Each row below holds a small network's activations on one input, seen along a few directions.
Each table varies a few parts of the input and shows all the possible inputs, shuffled.
A made-up example of a description, with smaller parts first: ring(8) and (point or ring(11) or (values(3) and line(4))).
Shared parts are said once, and a part with two or three values counts as separate values.
In the rows, zero is written as 128.

Other details of the inputs shift rows strongly along two fixed directions, in all tables alike. That doesn't count.

Rows:
row 1: 180  74 156 144 119 134 166 134  99 119 162
row 2:  58  69  26  72 216 103 118 134  96 162  36
row 3:  94 173 153 163 109 170 103  94 160 157 121
row 4: 134 182 144 155 138 159  95 118 182 135  71
row 5: 142 106 120 168 118  93 164 124 110 102 181
row 6: 133 180 152 122 117 194 108 116 149 183 136
row 7: 134 107 137 160 131  83 158 130 108 103 185
row 8:  49  50  23  41 157 117  96 148 101 120  26
row 9: 181 100 151 123 126 105 162 135  91 126 176
row 10: 122  92 137 127  71  95 146 145 119  66 171
row 11: 180 123 124 145 153  64 151 139 125  80 128
row 12:  94 200 148 142 117 142 100  93 152 163 134
row 13: 134 202 125 146 143 151  97 123 182 138  87
row 14: 113 169 168  83  70 197  92 139 150 142 124
row 15: 173  93 155 128 135 114 162 147  97 125 183
Description of these inputs: values(3) and (point or line(4)).
Question: The inputs of row 6 and row 5 match in every part but the values(3) part. If row 15 is changed in the same way as row 6 into row 5, which row does it become?
Answer: row 7
Question: Change only the values(3) part in row 9. List by row number the other rows that result.
Answer: row 11, row 12

Rows:
row 16: 120  40 100 104 113  97 161 135  75 108 147
row 17: 169 159 175 170 102 129 147 123 129 119 200
row 18: 161 137 197 154  77 137 137 134 138  95 178
row 19: 174 163 169 159  98 105 129 143 159  70 149
row 20:  54 123  63  84 148 154  96 124 136 157  44
row 21: 174 155 181 161 105 132 152 130 133 129 204
row 22: 160  42 103  87 139 109 157 161  80 104 121
row 23: 105 233 146 151 134 183  83 103 195 170  86
row 24: 118  48  93 104 116 101 160 144  70 106 158
row 25:  93 210 179 141 116 204  84  92 169 197 117
row 26:  53 112  82  91 151 163 109  94 105 210  86
row 27: 141  58  75 144 167  79 161 136  97 103 122
row 28:  96 231 155 120 112 173  62 118 196 151  83
row 29: 171 165 174 151 105 102 127 141 159  68 154
row 30: 179 171 172 173 133  97 138 126 154  92 162
row 31: 166 148 182 139  77 137 142 144 138 105 197
row 32:  62 132  67 101 179 139 100 107 125 184  53
row 33: 168  48 101 109 167 104 169 146  74 129 127
row 34: 137  67  86 132 171  62 160 137  89 108 124
row 35:  57 117  61  87 150 155  86 123 139 156  47
Question: The inputs of row 32 and row 19 match in every part but one. If row 25 is changed in the same way as row 32 into row 19, which row does it become?
Answer: row 18
Question: Describe the family of inputs behind these rows.
Answer: values(2) and (point or line(4) or line(5))
